These are the activations of a small neural network, seen along a few directions. Each row is one input.
Each table varies a few parts of the input and shows all the possible inputs, shuffled.
A made-up example of a description, with smaller parts first: one of 6 places along a line, together with either a single point or one of 9 places around a ring or (one of 3 separate values, together with one of 5 places around a ring).
Shared parts are said once, and a part with two or three values counts as separate values.

Other details of the inputs shift rows strongly along two fixed directions, in all tables alike. That doesn't count.

A family of inputs:
x1: [  6  27 -10  -4 -29 -24  59 -48 -46 -17  83 -24   8  23   2  51 -78]
x2: [ 36  63 -38 -83  14  79  28  86 -10 -44  47 -25 -12  83  26 -62  76]
x3: [ -6 -45   3  82 -25 -57 -16 -70  23  29 -11  33  27 -45 -15  44 -35]
x4: [ 14  28 -19  -4 -39 -30  58 -43 -20 -16  88 -19  11  27   3  39 -54]
x5: [  7  55 -15 -32 -31   2  66 -28 -86 -23 103 -43  -5  47  12  42 -94]
x6: [ -6  70  20 -87   8  18  69  68 -18 -57 -13  -9 -52  39  41 -37  46]
x7: [-14 -40   5  -5  53  41 -55  40  60  19 -66  11  -3 -28 -27 -63  82]
x8: [ 10  58 -26 -97  28  79  41  73 -26 -30  48 -46 -22  66   6 -55  35]
x9: [-15 -45  31 -12  56  43 -79  42  11   2 -85  -3  -9 -25 -14 -34  45]
x10: [ 14 -47  11  -3  17  18 -70  55  64  -8 -82  24   5  -8  -4 -35  88]
x11: [-50 -17  61  46 -12 -78  14 -49 -12  14 -79  30 -28 -72   8  39 -52]
x12: [ 20  41 -35  21 -56 -25  56 -44 -48   6  93  -6  14  31  22  43 -68]
x13: [  8 -33  23 -45  35  35 -56  66  36 -29 -65  -7  -7   4  -6 -31  68]
x14: [-38 -13  39  64 -22 -92  34 -70  30  15 -49  46 -16 -74   4  32 -27]
x15: [-25 -39  -9  85 -12 -45  -8 -67  27  58 -14  26  21 -58 -29  20 -38]
x16: [  6 -36   2  15  29  33 -73  44  37  17 -74  24   5 -15   5 -41  76]
x17: [-15 -51  10  70   0 -45 -25 -68  28  26 -12  21  21 -59 -28  29 -25]
x18: [-11 -46   0  85 -18 -51 -21 -67  22  34 -13  31  26 -53 -20  35 -30]
x19: [-30 -45  16  60  13 -38 -22 -62  12  41 -25   7  13 -65 -38  32 -46]
x20: [ 23  50 -34 -61  12  62  22  69   1 -19  34 -16  -9  61  10 -54  61]
x21: [ 26  67 -44 -11 -41   1  63 -16 -53   1 102 -15   6  53  26  19 -49]
x22: [ 21  31   6 -91   5  51   0  74 -32 -50  14 -39 -19  65  19 -17  14]
x23: [-27  -7  33  73 -41 -86  20 -47  18  30 -65  57 -11 -63  30  30 -21]
x24: [-20 -38  -8  86 -20 -43 -19 -61  13  67 -19  28  20 -54 -15  25 -44]
x25: [ 16  39 -13 -74  30  62  19  57 -23 -40  33 -37 -14  51   9 -37  35]
x26: [ 38  57 -25 -95   9  66  37  70 -11 -58  64 -29 -12  86  22 -43  58]
x27: [  8 -46   9   0  23  23 -69  51  59  -4 -79  23   7  -9  -5 -38  91]
x28: [-17 -43   7  70   9 -44 -24 -70  28  36 -11  21  20 -62 -33  23 -28]
x29: [-26 -43  25 -19  59  53 -74  53  18  20 -92  -4 -14 -26 -23 -51  49]
x30: [ 21  68 -45 -12 -45   2  69 -13 -50   9 102 -18   4  53  22  19 -51]
x31: [ 17 -25  10 -37  23  28 -45  56  51 -26 -43   2  -2  10  -4 -36  78]
x32: [  9  48  -8 -40 -38  -7  60 -19 -75 -28  90 -44  -4  52  15  47 -89]
x33: [-36 -45  25  60   7 -37 -32 -64 -12  47 -31   3   8 -62 -34  40 -72]
x34: [  3 -45   5  75 -45 -66 -29 -55  18  34 -21  30  25 -39   0  54 -45]
x35: [ 14  49 -18 -36 -36 -13  74 -24 -54 -32 101 -40   2  49  11  44 -71]
x36: [  0 -30  17 -38  56  56 -59  65  27 -21 -63  -5  -7  -2 -10 -49  82]
x37: [ -18   -6   36   -2   17   -8  -15   55   60  -11 -117   50  -30  -31
   25  -52  101]
x38: [ 12  63 -37 -25 -23   1  81 -27 -34  -7 115 -30   0  43  -2  13 -48]
x39: [ 38  43 -27 -61 -19  44  13  68 -15 -30  34 -14  -3  75  37 -25  43]
x40: [ 20 -24   3 -19  22  47 -66  73  34  -6 -66  21   2  17  17 -46  94]
x41: [ -4  37  -7  -9 -13  -7  42 -38 -68   0  71 -31  -2  18  -2  36 -90]
x42: [-17 -47   7  76   2 -48 -18 -78  25  33  -7  18  21 -63 -29  31 -35]
x43: [  2 -34   1   7  43  35 -67  45  52  11 -72  24   5 -18 -13 -53  89]
x44: [  1  37 -17  -6 -11 -13  56 -43 -47  -4  82 -28   4  15  -7  33 -72]
x45: [-18 -43  30  33   3 -23 -35 -38 -15  12 -30   3   7 -34 -14  38 -49]
Description of these inputs: one of 5 places along a line, together with either a single point or one of 8 places along a line.
Question: Changing only the place on the line of 5 turns x37 into x11. The same change can be made to x43. Which row results?
Answer: x41
Question: Changing only the place on the line of 5 turns x45 into x40. The same change can be made to x32. Which row results?
Answer: x39
Question: List by row number the other rows that have the place on the line of 5 in common with x4.
Answer: x7, x14, x17, x26, x28, x31, x38, x42
Question: Change only the place on the line of 5 in x24. List by row number the other rows that result.
Answer: x7, x8, x15, x29

A family of inputs:
x46: [-18 -24  -6  69 -44 -44  14 -37   0  29 -24  31  14 -23  11  28 -33]
x47: [ -6 -10  -3  49  29 -21  -6 -54 -13  16  15   1  21 -39 -22  32 -26]
x48: [-26 -89  12  49   8 -18 -49 -22  49  15 -68  11  25 -52 -42  16   2]
x49: [ -1  36 -31  -3  -7 -17  60 -40 -25  12  81 -44  10   9 -28  36 -67]
x50: [-14  64  20 -52 -29 -11  77  -6 -94 -26  47 -41 -37  35  35  38 -94]
x51: [-11 -67  14  53  23  -3 -48 -24  21 -10 -52  23  23 -34 -14  14  20]
x52: [ 28 -10   5  24 -12 -31 -19 -41  -9 -17  31   2  19   1   4  43 -33]
x53: [ -4  64 -16 -48 -34  -8  97 -20 -22 -11  93 -24 -21  38   7  -5 -46]
x54: [  5  42 -12   8 -40 -26  86 -33 -44 -41  65   1  -2  27  31  33 -37]
x55: [-26 -85  36  78  37 -24 -77 -70  33  33 -52  35  19 -82 -35   3   4]
x56: [-24 -34  36  56  15 -33 -22 -57  26  17 -41  40  -9 -61  -8  -5  10]
x57: [ 49  -1 -11 -76  25  86 -78 123  24 -19 -38  -8  -3  62  22 -63 108]
x58: [ 10  37 -20 -85  12  61  31  40  -6 -27  70 -45 -17  61 -10 -47  19]
x59: [-28 -35   7  82  15 -36 -46 -24  36  66 -87  43  10 -79 -14  -2   5]
x60: [ 28  26  14 -24  -7  -6  -4  25   6 -41  -3  14 -10  14  33  -3  37]
x61: [ -3  20   2 -68  62  56 -11 102  50 -13 -65 -10 -29  11  -5 -74 108]
x62: [  7  -9 -29  23 -31  12   9  -7 -22   9  27  -5  21  25   4  20 -26]
x63: [ 14  11 -18 -54  27  87 -34  71   4   2  10 -12 -12  48   6 -71  64]
x64: [  3  54  -9  -4  15  -9  52  -9 -25 -15  34   1  -9   0  17   3  -1]
x65: [ 19 -18  -4  -3 -23 -30 -12 -18  15  -5  24 -14  14   0 -19  32 -40]
x66: [ -6  35 -19 -17 -52 -29  98 -17 -23 -22  63 -17  -1  33  11  31 -48]
x67: [ 27  38 -16 -12 -49 -19  17  14 -14   2  28   7  -4  35  36  12 -11]
x68: [ -9  -1  34 -82  46  69 -47  81 -43 -34 -50 -34 -25  29   2 -29  18]
x69: [ -5  -4  10 -37  32  63 -50  75  38  14 -72  24 -25  12  11 -91 107]
x70: [  3   9 -29  33   2   3  -4 -20 -20  43  24  -8  21 -12 -15  13 -29]
x71: [-13 -50  33  42 -20 -73 -35 -33  57  25 -60  29   6 -58 -16  37 -12]
Question: Describe the family of inputs behind these rows.
Answer: one of 2 separate values, together with either a single point or (one of 3 separate values, together with one of 4 places along a line)
Question: Changing only the choice among 2 separate values turns x69 into x63. The same change can be made to x53. Which row results?
Answer: x58
Question: Change only the choice among 3 separate values in x57. List by row number the other rows that result.
Answer: x52, x65

A family of inputs:
x72: [-20 -42  19  56 -12 -48 -17 -60  -4  26 -21   9  10 -47 -17  47 -59]
x73: [  4 -14   9  -3   9  10 -28  32  32  -7 -45  19   1  -6   9 -25  56]
x74: [-12 -12  12  -7  32  21 -23  26  24   1 -43   9  -6 -17  -8 -35  47]
x75: [-15   3  -2  35 -12 -33  25 -50 -11  22  19   5   1 -24  -8  25 -47]
x76: [ 10  35  -6 -43  -9  13  32  12 -36 -25  47 -28  -8  39  10   8 -24]
x77: [ -7  18  -7  -3  -3  -2  30 -10 -11   3  21  -6  -8   4  -1   0 -14]
x78: [ 35  33 -54 -29 -10  42  24   1 -34  -6 110 -40  21  63  -8   3 -26]
x79: [-12 -31   8  68 -29 -60  -3 -58  16  28 -18  28  13 -43  -5  40 -36]
x80: [ 11  29  -3 -42  -1  24  16  25 -31 -22  28 -22  -9  36  13  -3  -7]
x81: [  2 -28  25 -56  59  69 -75  96  33 -27 -90   0 -12   7   0 -66 106]
x82: [ 24  57 -25 -30 -34   2  58  10 -29 -21  65 -11  -8  52  30   6 -13]
x83: [ -8   0   5  -8  18   9  -3  11  12   2 -17   1  -8  -9  -6 -20  21]
x84: [-12 -48  19  62  -8 -47 -35 -36  39  27 -55  35  12 -55  -9  20  -1]
Question: Describe the family of inputs behind these rows.
Answer: either a single point or (one of 3 separate values, together with one of 4 places along a line)
Question: A walk changes only the place on the line of 4. It starts at x73 and steps to x84. List the rest of the walk in order.
Answer: x79, x82
Question: Change only the choice among 3 separate values in x75. List by row number the other rows that result.
Answer: x80, x82

A family of inputs:
x85: [ -1 -11   2  11  10   2 -11   3  24   2 -20  15   1 -12   1 -15  33]
x86: [ 20 -27 -33   5  19  44 -46   1   3  18  37 -22  31  16 -31  -8   1]
x87: [ -7 -30  16   1  20  11 -35  17  15   0 -47   3  -4 -20  -3 -14  23]
x88: [-26 -30  11  72 -19 -71  10 -91  -5  40   7   8  16 -58 -25  63 -87]
x89: [  1  23  -3 -27   2  10  24   7 -16 -15  26 -17  -9  20  -4  -3 -12]
x90: [ -5  -7   5  -9   0   9  -5  11  -3  -3 -10  -3  -4   4   3  -6   7]
x91: [  2  14  -7   1  -4   3  18  -2 -10   0  13   3   1   9   6   1  -4]
x92: [  5  26  -7 -25  -1  10  21  10 -19  -6  25 -17  -8  17  10  -4 -11]
x93: [ 8  6  1 -8 -2  3  0  8 -5 -6  0  2  1 12  7  4  1]
x94: [ -5 -20   9   6  15   6 -29  18  24  15 -48  14   1 -17  -3 -15  29]
x95: [ -4  12  -2  -3  -3   4  14  -4 -15   0  15  -2  -1   8   5  -1  -5]
x96: [  1  -1  -4  13   2   0  -6   6  10   2 -15  10   2  -7   2  -9  21]
x97: [  7  15 -11  -4 -22 -11  34 -13  -6 -10  36  -5   2  15   9  11 -16]
x98: [-5  5  4 -9 -2  6  0  6 -4 -1 -1  0 -7  6  0 -8  1]
x99: [ 11  27 -14 -19 -12   2  31   7  -1  -6  34  -5  -4  21  13  -5   5]
x100: [  4  40 -14 -21 -23  -1  46  -7 -33  -2  56 -17  -6  29  13  13 -34]
x101: [  5  12  -6  -3 -11  -6  18  -5   7  -5  18   5  -4   8   4  -3   2]
x102: [  4  15  -9  -5 -19  -5  30  -8 -18  -6  28  -6   2  17   9  15 -27]
x103: [10  9 -4 -3 -8 -3  0  9 -1 -8  2  1  1 11  9  2  8]
x104: [ -6 -14  13   0  16   6 -24   9  10   2 -30   4  -8 -15  -5 -14  12]
x105: [ -2 -25  19   0  22   9 -42  16  13  -2 -45   6  -3 -18  -1 -10  23]
x106: [-19 -30   6  87 -34 -76   2 -86   7  38  -5  25  17 -58 -19  52 -69]
x107: [ -6 -12   9   5  20   9 -20   7   5   1 -27   4  -3 -16  -1 -14  17]
x108: [ -3 -25   6  11   7   1 -29  18  25   2 -45  11   2 -15  -1 -13  33]
x109: [ 11  30 -16 -15 -14   2  26  14  -9  -4  26  -7  -3  21  12  -3   1]
x110: [  4 -18  10   5   8  -3 -25   7  27  -2 -27  15   3 -10   2  -7  31]
x111: [ 1  7 -1 -5 -2  4  5  8  0 -1 -3  5 -4  7  1 -6  2]
x112: [  7  22  -1 -31   1   8  19   8 -22 -20  30 -18  -3  23   2   8 -13]
x113: [ -1  -8  11  -4   3   4 -17   7  -2  -1 -14   3  -2   0   2   0   8]
x114: [-11 -32  17  -3  24  10 -33  16  19  -2 -46   0  -2 -19 -14 -10  24]
x115: [  0  24  -7 -23   8  13  25   5 -19 -16  28 -16  -5  19   0  -3  -5]
Question: Describe the family of inputs behind these rows.
Answer: either a single point or (one of 5 places along a line, together with one of 6 places along a line)
Question: Change only the place on the line of 5 in x100. List by row number the other rows that result.
Answer: x90, x95, x98, x113
